Look-ups in named tables: a row name and a column name give one cell, copied from the table.

Table tevil
	riviv	gizeruz	regefef	goz	foma
fal	48	14	34	62	9
mono	126	170	140	129	179
saz	157	201	216	168	231
bikirez	135	172	149	134	171
vegizem	148	192	187	155	206
vaz	139	181	174	144	202
vus	85	98	90	90	94
sezeka	170	225	206	162	211

bikirez, goz => 134
vaz, goz => 144
vaz, gizeruz => 181
vaz, riviv => 139
saz, riviv => 157
saz, regefef => 216
fal, riviv => 48
vaz, foma => 202
bikirez, regefef => 149
mono, riviv => 126
vaz, regefef => 174
vegizem, riviv => 148
mono, goz => 129
vus, regefef => 90

Table kes
|  | pib | pag | kor | gibir |
|---|---|---|---|---|
| fugonoz | 8045 | -2018 | -9315 | 4368 |
| vero | 1470 | 392 | -3572 | 750 |
| gad | 9318 | -3819 | -9884 | 5627 |
| lirofu | 6166 | -770 | -7544 | 3625 |
| gep | 5460 | -907 | -8049 | 3030 |
| lod | 8161 | -2347 | -9290 | 4219 |
| lik | 7905 | -2132 | -7734 | 4900 |
| kan | -5532 | 808 | 5872 | -3913 |
| pigugi | -7847 | 2799 | 6838 | -5042 |
| deg | -9542 | 4367 | 8665 | -6918 |
| vuduma | -9540 | 3272 | 7579 | -6999 |
| tekogid | 8045 | -3072 | -8994 | 5180 |
| dum | 9511 | -3418 | -8240 | 5244 |
| nak | 6024 | -319 | -6540 | 3282 |

What is the gibir of nak in kes? 3282
What is the pib of vero in kes? 1470
What is the pib of lik in kes? 7905
What is the pag of vero in kes? 392
What is the kor of gad in kes? -9884
What is the gibir of lod in kes? 4219
What is the gibir of fugonoz in kes? 4368
What is the kor of tekogid in kes? -8994
What is the gibir of vuduma in kes? -6999
What is the kor of dum in kes? -8240
What is the kor of deg in kes? 8665
What is the pib of fugonoz in kes? 8045
What is the pag of lirofu in kes? -770
What is the pib of lirofu in kes? 6166
What is the kor of lirofu in kes? -7544
What is the gibir of gep in kes? 3030

menizu
|  | muv | renut | dur | zodu | tam | bufedag |
|---|---|---|---|---|---|---|
| gop | -3.516 | -7.467 | -2.009 | -6.548 | -0.738 | 2.411 |
| dumaful | -7.631 | -4.315 | -4.840 | -5.608 | -3.490 | 5.003 |
| nipopu | -8.162 | -2.016 | -1.309 | -3.610 | -3.239 | 3.494 |

zodu of dumaful = -5.608
tam of dumaful = -3.490
bufedag of nipopu = 3.494
muv of dumaful = -7.631
dur of nipopu = -1.309
renut of gop = -7.467
renut of nipopu = -2.016
renut of dumaful = -4.315
bufedag of dumaful = 5.003
dur of gop = -2.009
muv of nipopu = -8.162
zodu of nipopu = -3.610
tam of nipopu = -3.239
dur of dumaful = -4.840
muv of gop = -3.516
zodu of gop = -6.548
tam of gop = -0.738
bufedag of gop = 2.411

mus
|  | setuv | sosil |
|---|---|---|
| mumakiz | 6316 | 4431 |
| ladekov | 3041 | 3480 |
| bebu | 4936 | 4969 |
| saronu | 2467 | 1887 |
| rike | 2833 | 5296 |
| tik | 1828 | 1323 |
| mito | 8017 | 5710 |
| bekulu | 1976 | 1324 |
| bizu | 3861 | 1895 |
| riripu | 3249 | 5475 |
| lim | 7555 | 5514 |
| bup | 3571 | 2380 |
| nula | 3766 | 5712 |
| lisopu | 2806 | 6668 |

bizu, sosil => 1895
lisopu, setuv => 2806
mito, sosil => 5710
mumakiz, setuv => 6316
saronu, setuv => 2467
bizu, setuv => 3861
lisopu, sosil => 6668
bebu, setuv => 4936

Table komezin
columns: zolat, lat, mev, tipib, memu, forug, lal, tun, kifo
tezopoz: [-21.707, -30.431, -27.930, -23.906, -41.127, -50.462, -46.742, 5.225, -21.231]
gos: [-29.432, -20.443, -21.181, -22.355, -15.165, -13.900, -16.855, -33.994, -18.443]
karerip: [-28.588, -13.106, -18.580, -20.787, -1.961, 6.067, 0.046, -55.759, -19.749]
pobe: [-38.237, -3.565, -12.427, -19.453, 23.476, 41.203, 28.106, -94.861, -15.745]
vok: [-19.814, -13.219, -13.920, -20.243, -0.124, 11.959, 8.868, -51.707, -25.467]
femugat: [-21.245, -17.397, -21.863, -21.191, -15.385, -11.789, -13.753, -35.345, -23.183]
musila: [-24.553, -9.933, -13.339, -19.874, 7.321, 21.525, 15.493, -65.199, -23.043]
puferis: [-26.913, -18.266, -21.732, -21.740, -13.925, -11.362, -14.614, -37.630, -19.920]
rupi: [-10.882, -42.460, -33.940, -25.678, -70.395, -90.858, -78.531, 52.146, -25.784]

zolat of puferis: -26.913
lat of femugat: -17.397
lal of puferis: -14.614
forug of rupi: -90.858
lal of tezopoz: -46.742
tipib of pobe: -19.453
mev of musila: -13.339
forug of karerip: 6.067
lat of gos: -20.443
lat of pobe: -3.565
lat of musila: -9.933
zolat of musila: -24.553
tun of femugat: -35.345

Table rol
|  | dalufa | gefo | bip | gef | lebev | lilam | ruv | dapazok |
|---|---|---|---|---|---|---|---|---|
| debapi | -0.4 | -0.5 | -0.4 | -0.8 | -0.5 | -0.5 | -0.4 | -0.3 |
| zon | -0.4 | -0.6 | -0.4 | -0.4 | -0.5 | -0.4 | -0.4 | -0.3 |
| runor | -0.5 | -0.5 | -0.4 | -0.1 | -0.4 | -0.4 | -0.5 | -0.4 |
| gesur | -0.5 | -0.4 | -0.4 | -0.7 | -0.4 | -0.5 | -0.4 | -0.3 |
| kot | -0.4 | -0.4 | -0.5 | -0.4 | -0.5 | -0.5 | -0.5 | -0.6 |
| dogeda | -0.4 | -0.6 | -0.4 | -0.4 | -0.5 | -0.4 | -0.4 | -0.4 |
| napatib | -0.3 | -0.5 | -0.5 | 0.5 | -0.6 | -0.4 | -0.6 | -0.7 |
| tef | -0.5 | -0.5 | -0.4 | -0.8 | -0.5 | -0.5 | -0.4 | -0.4 |
| perun | -0.5 | -0.4 | -0.5 | -0.1 | -0.4 | -0.4 | -0.5 | -0.5 |
| zum | -0.5 | -0.5 | -0.4 | -0.3 | -0.4 | -0.4 | -0.5 | -0.4 |

gefo of tef is -0.5
lebev of debapi is -0.5
gef of gesur is -0.7
gefo of gesur is -0.4
ruv of debapi is -0.4
dalufa of runor is -0.5
lilam of gesur is -0.5
lebev of gesur is -0.4
bip of zum is -0.4
ruv of napatib is -0.6
dapazok of runor is -0.4
ruv of zon is -0.4
dalufa of napatib is -0.3

